A small network was shown many inputs. Here are its activations along a few directions, one row for each input.
Each table varies a few parts of the input and shows all the possible inputs, shuffled.
A made-up example of a description, with smaller parts first: values(3) and (point or ring(11) or (line(6) and ring(8))).
Shared parts are said once, and a part with two or three values counts as separate values.
(in the rows, 128 means zero)

Other details of the inputs vary at random and push rows far along two fixed directions, the same in every table; ignore that.

Rows:
r1: [128 105 134 154 134 111 124 128  70 128 144]
r2: [137 104 109  85  77 140  97 149 190 145  75]
r3: [138  74 128  85  81 124  82 140 181 134  74]
r4: [105 171 129 114 130 104 121 136 145 127 124]
r5: [110 169 124 124 115 115 136 136 146 132 123]
r6: [159  70 122  85 108 163 102 119 190 123  98]
r7: [ 90 211 122 111 172 126 158 130 152 148 138]
r8: [ 89 235 104 117 138 110 158 140 146 144 132]
r9: [109 188 133 153 139 104 157 115  90 124 155]
r10: [126 110 115  77  87 135  85 149 191 150  71]
r11: [145 117 118  79  82 129  90 135 202 126  81]
r12: [ 96 197 129 136 182 125 160 128 120 141 156]
r13: [158  76 138 148 140 147 134 112  98 125 141]
r14: [117 191 115 112 147 141 137 118 179 132 131]
r15: [102 204 132 150 137 110 153 120 105 129 151]
r16: [153  89 122  80 108 165 104 124 199 129  95]
r17: [136  90 134 142 124 116 109 134  90 126 130]
r18: [132  77 142 156 156 132 141 112  67 120 156]
r19: [149  94 137 136 137 156 128 117 117 119 143]
r20: [ 84 227 125 117 178 134 154 134 151 137 153]
r21: [133 112 115  82  77 126 103 143 199 135  76]
r22: [131  94 128  84  85 125  83 143 187 137  76]
r23: [146  99 112  82 109 156 111 142 203 142  86]
r24: [142  93 140 163 153 146 145 122  83 115 167]
r25: [140  73 143 142 117 108 109 125  93 117 129]
r26: [138  90 131 164 118 122 135 129  68 127 143]
r27: [ 93 207 128 142 182 123 151 122 130 132 163]
r28: [144 114 137 154 152 145 145 115  93 127 154]
r29: [145  93 139 157 151 141 150 104  75 118 159]
r30: [148 100 123  98  87 124 103 126 165 125  92]
r31: [162  65 127 102 112 155 114 121 160 134 100]
r32: [107 199 113 113 118 128 135 132 151 147 116]
r33: [ 95 241 128 127 157 123 166 133 148 117 108]
r34: [138  80 118  85  87 129  87 144 169 144  76]
r35: [135  90 146 141 119 112 107 130 103 118 134]
r36: [ 90 198 127 130 181 125 165 122 115 136 159]
r37: [109 186 117 114 121 108 137 137 159 127 122]
r38: [108 185 124 143 165 133 174 107 102 130 161]
r39: [161  67 141 175 123 124 120 117  48 113 155]
r40: [ 95 227 112 126 166 130 160 127 165 134 150]
r41: [144  63 149 177 134 117 116 127  40 118 158]
r42: [146  82 111  76 105 154 114 133 196 134  86]
r43: [146 116 112  81  81 141  93 138 190 139  79]
r44: [156  63 123 103 114 150 119 132 164 135 100]
r45: [143 109 143 165 127 111 132 114  72 108 154]
r46: [153  96 111  86  81 137  91 136 180 134  79]
r47: [139  79 155 155 141 125 123 134  88 102 106]
r48: [115 182 113 115 118 122 137 128 139 142 118]
r49: [132  90 117  83  86 132  86 146 176 147  74]
r50: [139  66 140 142 146 140 116 118 110 118 145]
r51: [ 99 213 109 124 136 113 150 141 138 137 134]
r52: [154  82 143 148 107 122 114 119  98 112 134]
r53: [ 97 210 120 148 141 114 159 137 106 140 152]
r54: [148  77 154 184 144 126 146 129  57  93 128]
r55: [146  64 150 171 161 136 131 121  58 123 163]
r56: [150  60 147 182 121 109 136 118  44 109 157]
r57: [137  74 145 169 159 135 124 114  78 113 167]
r58: [148 100 125  86  74 133  91 134 189 132  79]
r59: [146  80 143 165 152 144 145 115  79 112 167]
r60: [102 168 128 114 127 104 127 133 140 134 120]
r61: [150  63 138 181 122 118 137 123  39 120 155]
r62: [134  87 140 146 120 121 110 135  87 133 131]
r63: [144  97 138 166 150 143 135 105  88 112 165]
r64: [148  81 141 177 121 125 133 114  44 123 152]
r65: [ 94 228 122 126 132 110 153 124 138 135 135]
r66: [102 220 112 125 136 115 152 125 128 141 135]
r67: [104 184 111 108 148 139 147 129 181 132 133]
r68: [105 186 122 151 167 132 159 121 125 123 168]
r69: [130  99 146 141 118 112 111 132 103 124 131]
r70: [137  95 125  78  89 121  78 144 195 128  80]
r71: [112 173 118 118 119 108 139 134 148 128 123]
r72: [147  88 126 104  86 125 100 140 168 123  97]
r73: [120 173 118 116 113 128 128 133 143 142 116]
r74: [146  80 143 155 107 117 122 129  93 117 136]
r75: [ 88 213 127 115 175 133 152 128 152 136 152]
r76: [134 104 114  78  94 129  80 150 189 140  80]
r77: [110 187 111 116 121 121 136 143 151 139 122]
r78: [ 91 238 113 114 165 137 161 117 171 134 147]
r79: [105 196 123 147 174 129 175 126 116 137 162]
r80: [107 188 130 156 145 101 154 130 100 117 163]
r81: [148  81 135 175 128 119 129 129  56 115 157]
r82: [151  60 118 100 108 151 120 126 160 129 101]
r83: [143  55 151 166 162 138 129 111  65 109 170]
r84: [142  87 130 135 141 146 135 119 124 116 145]
Each input here is: values(3) and (point or line(11) or (values(2) and ring(8))).
Changing only the values(3) part turns r41 into r77. The same change can be made to r25. Which row results?
Answer: r71
Changing only the values(3) part turns r9 into r56. The same change can be made to r31. Which row results?
Answer: r44
Changing only the values(3) part turns r18 into r82. The same change can be made to r22. Which row results?
Answer: r5
Which other rows does r8 become when the ring(8) part takes its other values? List them by row number.
Answer: r2, r26, r51, r53, r61, r77, r81
Which other rows does r26 become when the values(3) part takes its other values? List them by row number.
Answer: r49, r64
Which other rows does r47 become when the values(3) part takes its other values? List them by row number.
Answer: r33, r54
